A small network was shown many inputs. Here are its activations along a few directions, one row for each input.
In each table, some parts of the input vary, and every possible input appears once, in random order.
A made-up example of a description, with smaller parts first: line(6) and (point or ring(11) or (values(2) and ring(8))).
Shared parts are said once, and a part with two or three values counts as separate values.
In the rows, zero is written as 128.

Other details of the inputs vary at random and push rows far along two fixed directions, the same in every table; ignore that.

A family of inputs:
r1: [116  11 125 129 177 121 151 138  96 114 236]
r2: [133 134 134 133 131 139 140 146 126 125 127]
r3: [124 134 121 128 125 143 139 142 122 126 128]
r4: [119 147 116 105 153 121 128  88 165 128 106]
r5: [132 126 133 127 128 136 126 146 121 137 120]
r6: [130 128 126 140 128 132 121 153 138 127 126]
r7: [123 126 120 122 123 142 125 142 117 139 120]
r8: [125 129 119 127 123 146 129 137 112 141 124]
r9: [135 128 135 132 121 127 127 135 109 135 122]
r10: [128 146 137 115 138 115 132  72 156 140 104]
r11: [141 132 128 141 123 126 125 140 122 128 129]
r12: [110 145 118 110 152 118 124  91 169 125 105]
r13: [134 132 124 134 111 124 118 133 115 122 135]
r14: [137 132 128 142 125 145 137 143 133 133 133]
r15: [140 133 124 140 130 141 129 145 128 133 130]
r16: [134 129 136 130 125 143 134 140 120 140 123]
r17: [118 124 133 127 108 117 112 136 111 124 124]
r18: [125 128 126 134 110 116 110 141 124 116 132]
r19: [121 128 114 135 124 137 119 150 135 127 127]
r20: [134 131 128 133 107 125 122 132 119 121 136]
r21: [115 125 121 127 122 137 121 146 122 135 120]
r22: [125 123 137 133 120 119 118 143 118 129 118]
r23: [140 128 129 136 122 122 120 145 126 125 127]
r24: [123 124 134 132 127 132 122 148 125 134 119]
r25: [113 147 131 110 137  97 115  81 159 114 108]
r26: [130 129 112 130 125 141 123 147 130 130 128]
r27: [124 134 134 132 109 125 133 131 112 115 134]
r28: [127 151 136 118 144 111 137  79 161 125 109]
r29: [128 133 116 137 119 149 135 140 129 134 134]
r30: [134 131 138 134 123 124 136 140 118 119 127]
r31: [139 132 132 143 117 130 133 137 126 127 132]
r32: [134 133 134 135 127 123 132 141 115 120 126]
r33: [123 145 130 102 131 104 113  73 150 132 103]
r34: [135 126 139 131 117 129 131 135 112 134 123]
r35: [134 130 132 131 129 141 130 140 116 140 122]
r36: [114  32 112 121 203 134 138  68 132 115 182]
r37: [134 124 136 128 120 123 122 140 113 132 119]
r38: [131 130 136 134 123 145 139 138 121 141 125]
r39: [125 149 132 118 154 125 141  84 167 130 112]
r40: [133 135 131 134 135 137 136 146 122 126 126]
r41: [133 129 125 130 111 119 114 138 120 119 132]
r42: [142 130 132 139 119 128 129 140 125 126 131]
r43: [131 134 112 135 125 145 127 142 125 134 130]
r44: [125 129 123 125 119 148 133 137 116 141 124]
r45: [128 128 135 125 105 126 124 127 106 130 128]
r46: [126 129 135 129 103 129 128 125 107 131 130]
r47: [122 129 123 129 117 150 137 134 117 142 126]
r48: [131 132 116 133 121 147 131 142 129 133 132]
r49: [128 129 131 126 109 125 120 127 103 131 127]
r50: [140 131 128 138 127 142 133 145 132 132 131]
r51: [127 146 129 110 159 117 129  91 168 127 105]
r52: [119  34 118 116 192 108 141  79 144 127 217]
r53: [139 129 125 135 130 136 124 150 133 130 127]
r54: [124 129 136 136 125 115 124 149 124 115 122]
r55: [131 126 130 141 121 118 117 147 131 122 126]
r56: [123 138 130 113 117 116 139 146 120 148 150]
r57: [118 145 131 115 158 113 125  94 172 124 105]
r58: [123 153 128 109 138 105 123  73 150 120 111]
r59: [132 132 128 137 105 128 126 130 119 122 138]
r60: [126 131 131 125 115 116 121 138 113 112 129]
r61: [133 129 135 131 126 119 128 146 119 117 123]
r62: [123 151 132 107 134 106 127  72 154 119 112]
r63: [121 135 122 132 124 146 143 141 123 127 130]
Each input here is: values(3) and (point or (line(4) and line(5))).
Q: Changing only the values(3) part turns r13 into r58. The same change can be made to r23. Which row results?
A: r61
Q: Changing only the values(3) part turns r4 into r26. The same change can be made to r3. Which row results?
A: r48
Q: Which other rows does r58 become when the line(4) part takes its other values? List them by row number.
A: r32, r36, r40
Q: Which other rows does r53 become when the values(3) part takes its other values? List them by row number.
A: r5, r51

A family of inputs:
r64: [124 122 109 121 154 143 130  98 148 150 130]
r65: [112 122 128 118 168 128 143 117 160 126 131]
r66: [134 127 137 128 121 132 151 158  97 128 159]
r67: [131 110 143 133 110 119 118 159 107 129 145]
r68: [125 127 146 106 138  99 131  87 123 123 131]
r69: [122 113 119 110 142 129 117  94 138 136 109]
r70: [129 105 130 135 105 146 113 145 100 137 134]
r71: [128 120 117 119 144 148 130  93 153 149 135]
r72: [135 129 126 137 112 133 140 153 101 111 158]
r73: [156 112 140 168 132 141 128 164 118 107 126]
r74: [139 248 123 121  77 119 117 138 178 140  73]
r75: [127 111 148 136 104 113 134 148  93 126 144]
r76: [114 110 140 134 128 126 126 170 106 114 130]
r77: [129 130 109 119 147 120 127 112 162 119 131]
r78: [133 124 113 146 122 133 124 167 118 123 152]
r79: [111 120 114 121 161 154 139 105 153 134 119]
r80: [148 106 134 141 168 152 133  92 146 134 107]
r81: [131 112 121 135 112 119 111 162 108 107 134]
r82: [124 124 134 108 131 126 127  74 117 132 117]
r83: [130 111 109 131 128 161 137 164 113 140 138]
r84: [128 128 130 123 125 105 104  94 150 117 126]
r85: [122 119 133 116 148  99 115 102 140 134 127]
r86: [133 241 125 120  78  98  99 135 156 133  55]
r87: [128 134 135 115 126 101 119  82 127 108 127]
r88: [116 115 129 143 119 126 114 165 108  99 127]
r89: [126 108 122 136 116 141 113 150  94 139 128]
r90: [131 116 122 129 132 135 141 177 119 133 149]
r91: [127 130 122 111 144 144 145  83 131 140 133]
r92: [154 105 152 157 145 141 140 167 112 123 130]
r93: [125 127 135 126 119  99 120  82 137 113 125]
r94: [126 108 136 137  98 140 130 135  87 134 130]
r95: [108 117 125 117 149 136 120  96 140 126 102]
r96: [125 125 121 119 159 117 134 112 154 142 142]
r97: [123 116 131 108 148 103 121 107 145 128 122]
r98: [126 228 123 141  76 140 128 203 138 121  77]
r99: [126 126 135 120 142 114 150  97 147 138 143]
r100: [129 126 129 117 147 121 133 108 160 141 145]
r101: [132 122 126 148 105 132 141 153 111 118 156]
r102: [129 115 124 141 110 158 148 145 101 142 145]
Q: Changing only one part turns r98 into r65. The same change can be made to r81. Which row results?
A: r97
Q: What do these inputs look like to the network?
A: values(3) and (point or (values(2) and line(6)))
Q: Which other rows does r84 become when the values(2) part takes its other values? List them by row number.
A: r74
Q: Which other rows does r99 become when the values(2) part takes its other values? List them by row number.
A: r75
Q: Which other rows does r83 become when the line(6) part takes its other values? List them by row number.
A: r64, r71, r79, r91, r102

A family of inputs:
r103: [113 120 120 117  86 116 108 149  82 111 150]
r104: [147 162 163 129 124  85 125 121 149 110 101]
r105: [121 135 114 127 152 133 123 100 179 128 126]
r106: [130 108 138 134  93 151 151 199  59 157 166]
r107: [148 194 155 130 120  85 116 115 149 115  82]
r108: [113 157 118 111 144 124 144 139 159 139 128]
r109: [138 101 122 148  97 166 144 189  66 130 173]
r110: [122 159 117 116 160 117 107 106 175 138  80]
r111: [116 165 116 127 101 129 132 212 118 148 127]
r112: [131 174 140 121 138 135 143 114 163 129  81]
r113: [123  18 100 140 160 149 125 172  91 118 221]
r114: [ 99  21 130 110 196  99 103  28 123  99 157]
r115: [128 193 133 115 136 128 126 132 182 132  66]
r116: [142  91 143 158 104 167 131 197  48 143 142]
r117: [124  88 124 137 147 142 136  83 134 134 151]
r118: [134 163 115 125 141 134 135  79 170 127  96]
r119: [131 189 103 122 114 124 105 128 174 142  71]
r120: [126 146 123 141 129 144 141 113 152 126 126]
r121: [132 156 132 123 111 137 127  92 143 158 111]
r122: [106  19 114 110 173 100  98  29 125  99 166]
r123: [118 187 127 108 134 123 158 111 162 141 109]
r124: [121 206 131 100 114 120 150 101 155 158  87]
r125: [137 103 145 153 103 164 144 200  69 129 129]
r126: [143 181 121 135  89 145 131 131 124 140  83]
r127: [124 174 106 104 145 127 128  98 185 132 117]
r128: [152 119 141 153  86 113 132 202  77 103 182]
r129: [129  94 106 132 166 138 124 105 156 117 139]
r130: [133 141 135 129 139 140 134 107 123 137  97]
r131: [138 154 124 108 112 139 132 105 128 158 129]
r132: [112 118 144 116 109 108 105 128 105 110 105]
r133: [141  94 146 144 141  92 124  94 143 104 168]
r134: [ 99 123 131 111  91 103 122 156  82 120 145]
r135: [130 140 130 140 146 144 141 126 132 121 107]
r136: [117  23 118 129 227 135 128  73 150 108 171]
r137: [141 147 153 125 109 143 132 140 114 153  96]
r138: [158 104 141 170  87 118 123 202  74  99 160]
r139: [131  90 130 155 115 155 120 244  83 125 139]
r140: [131 209 116 112 112 138 144 112 165 134  99]
r141: [ 96  25 121 112 174  98 103  21 139 103 178]
r142: [149 145 130 148  71 159 127 182  77 150 117]
r143: [119  84 108 133 156 130 113 115 155 130 155]
r144: [134 155 151 118 124  75 141 126 138 121 144]
Q: What do these inputs look like to the network?
A: line(6) and (values(2) or line(5))
Q: Changing only the line(6) part turns r128 into r138. The same change can be made to r127. Which row results?
A: r129
Q: Start at r134 and move only the line(6) part, one step at a time. The first step leads to r103. Which rows follow, in order?
A: r141, r122, r114, r132
Q: Which other rows agree with r144 in the line(6) part? List them by row number.
A: r106, r108, r111, r123, r124, r134
Q: Which other rows does r133 become when the values(2) part takes its other values? List them by row number.
A: r141
